A small network was shown many inputs. Here are its activations along a few directions, one row for each input.
Each table varies a few parts of the input and shows all the possible inputs, shuffled.
Descriptions start from the smaller parts, as in this example, which fits no table here: one of 8 places around a ring, together with either a single point or one of 11 places around a ring or (one of 3 separate values, together with one of 4 places along a line).
Shared parts are said once, and a part with two or three values counts as separate values.

Other details of the inputs vary at random and push rows far along three fixed directions, the same in every table; ignore that.

Table:
R1: -19	7	-14	20	4	-8	28	-8	0	3	21
R2: 30	15	54	-29	-15	-24	4	32	22	-8	-37
R3: -38	-3	-33	-1	-2	26	-20	-9	-12	8	20
R4: -31	13	-14	21	-10	-10	19	-18	20	-1	40
R5: 62	9	-8	-6	3	-30	-23	22	17	5	-21
R6: -35	-11	61	-38	-17	31	27	3	11	-21	-14
R7: -32	13	-6	17	17	-27	7	-13	9	-3	43
R8: -8	5	-9	-13	4	23	4	-5	10	-8	3
R9: 25	-35	-54	-6	20	48	-48	6	-7	27	-20
R10: -29	-3	-7	3	4	-20	13	-45	4	2	8
R11: 52	-7	-38	13	10	8	-31	-10	-1	-3	-5
R12: 48	1	24	-1	-6	-35	1	-14	14	-6	-49
R13: -25	-21	-25	-11	12	47	-27	-1	-23	20	-8
R14: 39	1	-26	14	5	4	-23	7	5	7	-26
R15: -21	-2	-14	13	1	-12	30	-4	-7	-12	20
R16: 3	-10	1	-24	14	17	-30	15	6	17	-5
R17: -5	-29	8	-34	-4	46	-26	23	-26	3	-44
R18: 64	14	-15	13	-2	-17	0	27	1	0	-36
R19: 14	-1	-60	6	21	26	-20	-13	-19	13	23
R20: 3	20	5	24	-21	-34	18	-2	12	-24	11
R21: 59	17	-3	4	6	-28	-31	21	10	3	-21
R22: -12	-2	-5	-15	7	-5	-20	4	-4	6	6
R23: 22	-30	-50	5	21	42	-51	5	-26	26	-21
R24: -33	-20	-33	-16	13	45	-23	4	-28	13	-8
R25: 26	-5	8	-11	-1	-14	1	-16	-6	15	-32
R26: 27	-14	6	-15	0	-15	-1	-21	14	4	-33
R27: -3	-11	27	-18	-5	26	-1	0	-14	-10	-15
R28: 9	16	-28	40	19	-51	21	-10	8	7	57
R29: -36	-3	62	-28	-11	34	28	3	13	-15	-16
R30: 26	-3	-27	6	7	-27	-1	-36	15	8	-8
R31: 55	9	-14	40	-1	-42	11	5	6	-16	-12
R32: 15	-7	-59	6	22	33	-29	-23	4	14	22
R33: 13	20	17	25	-1	-19	36	-9	6	-14	14
R34: -34	-18	-13	-6	21	16	-22	-4	-16	23	30
R35: -46	5	52	-33	-30	22	22	19	11	-10	-17
R36: -44	6	61	-20	-31	19	13	10	6	-5	-16
R37: 7	11	2	-1	-6	-7	19	14	19	-13	-21
R38: 9	32	-40	48	-5	-45	26	-11	6	-6	44
R39: -40	-8	59	-17	-14	19	37	17	-5	-4	-24
R40: 12	3	42	-24	0	-2	-2	30	-4	10	-19
R41: 62	14	-3	2	5	-29	-29	21	-4	6	-22
R42: 0	-1	-13	-2	4	11	8	-9	-14	-9	17
R43: -19	11	83	-6	-34	-3	29	21	3	-14	-30
R44: -47	14	43	-16	-8	18	32	-3	-6	-21	1
R45: -74	-12	36	-22	5	15	6	-1	-1	6	25
R46: -8	23	6	16	4	-50	20	-3	2	-10	28
R47: 8	5	43	-19	1	-2	-12	26	-4	5	-25
R48: -18	-36	-28	-23	-5	49	-35	-1	-10	19	6
R49: 39	18	-24	22	9	-5	2	-11	1	4	13
R50: 43	28	-14	24	10	-52	7	8	6	2	19
R51: 7	-4	35	-18	-17	5	7	24	4	-20	-47
R52: -29	-29	-40	2	14	24	1	-10	-22	11	26
R53: -29	7	-18	16	-13	-17	22	-13	13	-15	38
R54: -39	-16	-35	0	-5	19	-4	-10	-22	8	39
R55: 22	-30	-52	2	19	44	-53	3	-16	23	-23
R56: -5	13	-8	24	-6	-39	43	-5	25	-30	15
R57: -7	-18	10	-45	4	32	-47	19	-16	18	-24
R58: 26	14	-26	37	13	-12	1	-21	10	-10	17
R59: 63	2	-1	5	1	-28	-17	-14	-2	10	-48
R60: -38	19	-8	44	11	-21	43	-38	4	-19	57
R61: 69	5	-5	21	-17	-21	-22	15	11	-6	-27
R62: 6	1	44	-4	-23	11	-5	19	5	-3	-34
R63: -10	3	-1	-10	13	-2	-19	7	-12	9	9
R64: 44	-4	-16	17	-6	5	-22	13	-9	19	-11
R65: 24	40	13	35	-21	-49	28	8	13	-21	0
R66: -26	-7	-12	9	9	-28	31	-45	-3	4	25
R67: 17	-8	43	-17	-28	7	5	27	-7	1	-29
R68: -46	-30	-38	-3	10	25	5	-17	-1	2	30
R69: -3	22	47	8	-28	-14	19	11	7	-8	-13
R70: -38	22	60	3	-21	-22	66	5	34	-26	-4
R71: -9	-8	6	-9	12	1	-5	12	-9	20	14
R72: -41	-19	-29	-4	25	12	-14	-9	4	19	46
R73: 57	26	-17	38	2	-42	13	-8	7	-28	6
R74: -38	-1	56	-42	-11	1	19	22	-11	2	-6
R75: 42	-1	12	-2	-4	3	5	5	-6	-7	-13
R76: -38	2	58	-42	-11	2	19	21	-11	2	-5
R77: -23	-9	-6	6	8	-20	15	-42	-6	2	10
R78: 40	4	1	-6	4	26	-27	5	-9	7	-29
R79: 18	21	12	1	-4	-1	7	3	10	-20	-16
R80: 16	17	-42	33	8	-25	7	-5	10	-12	5
R81: -64	-21	-6	-2	2	18	17	-16	-7	-9	24
R82: -31	-7	-30	-3	16	41	-19	-27	-9	8	24
R83: 62	4	1	6	7	-25	-20	22	24	10	-14
R84: -39	20	-19	33	5	-29	42	-39	10	-36	59
R85: -6	-24	17	-34	10	35	-44	23	-9	22	-23
R86: 32	11	55	-4	-31	-5	9	30	25	-8	-44
R87: -36	-27	5	-18	-11	38	-19	2	-24	9	2
R88: -22	-27	-13	-21	22	35	-42	8	-24	30	7
R89: -31	-19	-38	-13	13	37	-9	-22	-5	-7	30
R90: -10	0	-4	-17	10	-1	-14	7	9	7	12
R91: 47	4	-19	11	-10	5	-25	13	-6	22	-11
R92: -46	18	-17	38	-10	-38	37	-25	-1	-24	59
Each input here is: one of 4 places along a line, together with either one of 2 separate values or one of 6 places along a line or (one of 3 separate values, together with one of 5 places around a ring).
Changing only the place on the line of 4 turns R35 into R3. The same change can be made to R89. Which row results?
Answer: R84
Changing only the place on the line of 4 turns R68 into R81. The same change can be made to R37. Which row results?
Answer: R80
Changing only the place on the line of 4 turns R56 into R17. The same change can be made to R26. Which row results?
Answer: R77
Change only the choice among 2 separate values in R10. List by row number the other rows that result.
Answer: R12
Start at R33 and move only the place on the line of 4, one step at a time. The first step leads to R60. Which rows follow, in order?
Answer: R58, R29
Change only the choice among 3 separate values in R24. List by row number the other rows that result.
Answer: R44, R65

Table:
R93: 33	20	-21	27	14	-59	15	2	11	0	21
R94: -56	-3	27	-17	-11	16	13	-24	5	-11	-5
R95: -16	-21	17	-40	-4	31	-12	-5	1	-6	-22
R96: 17	8	-2	-11	17	-7	-10	6	8	9	5
R97: -21	-24	-69	6	31	22	-45	-32	-37	36	29
R98: 84	-15	-5	4	13	28	-20	9	7	14	-53
R99: 16	-3	9	-28	-3	11	-10	14	17	0	-30
R100: -70	-11	-9	-14	1	-1	28	-12	3	-4	29
R101: 40	-15	-27	-4	3	18	-50	17	13	15	-26
R102: 14	-10	57	-32	-9	11	-19	47	-5	15	-49
R103: 8	3	18	6	-10	-16	0	5	-6	12	1
R104: -17	-18	-38	-9	2	61	-41	-6	-23	18	19
R105: -13	22	27	17	-7	-28	24	-14	14	-3	32
R106: -5	-4	59	-17	-28	-9	14	35	17	-7	-45
R107: 48	3	-9	8	13	-8	-35	18	10	17	-7
R108: 1	14	61	-10	-27	1	22	20	-7	-19	-46
R109: -55	-16	13	-23	10	6	12	-15	-24	5	22
R110: 38	20	-9	30	-4	-43	26	0	0	-26	8
R111: 75	5	-35	13	20	-7	-53	-8	-6	20	-21
R112: 42	22	3	16	12	-45	13	-12	13	-12	14
R113: -16	25	17	26	-6	-21	31	8	21	-23	28
R114: 26	4	27	-10	-25	5	-8	9	17	-3	-32
R115: -27	-36	-27	-27	4	28	-18	-12	-20	7	-2
R116: -62	-27	-3	-21	1	54	-15	17	-25	12	12
R117: -6	25	19	14	-4	-25	41	-10	10	-36	23
R118: -73	-4	27	-3	-26	-2	37	-14	4	-6	20
R119: -5	-6	3	-5	-17	27	-8	14	-20	6	-6
R120: 18	10	0	1	-2	19	-15	-2	-8	-7	-17
R121: -17	-7	-9	-18	4	22	-1	19	-15	0	0
R122: -15	27	29	27	-21	-56	52	-17	19	-27	-5
R123: 47	33	-71	49	22	-39	4	-10	16	-12	44
R124: -32	-22	-75	48	35	7	27	-48	-10	14	63
Changing only one part turns R107 into R102. The same change can be made to R98. Which row results?
Answer: R124
What do these inputs look like to the network?
Answer: one of 2 separate values, together with either a single point or (one of 3 separate values, together with one of 5 places around a ring)
Change only the choice among 2 separate values in R118. List by row number the other rows that result.
Answer: R114
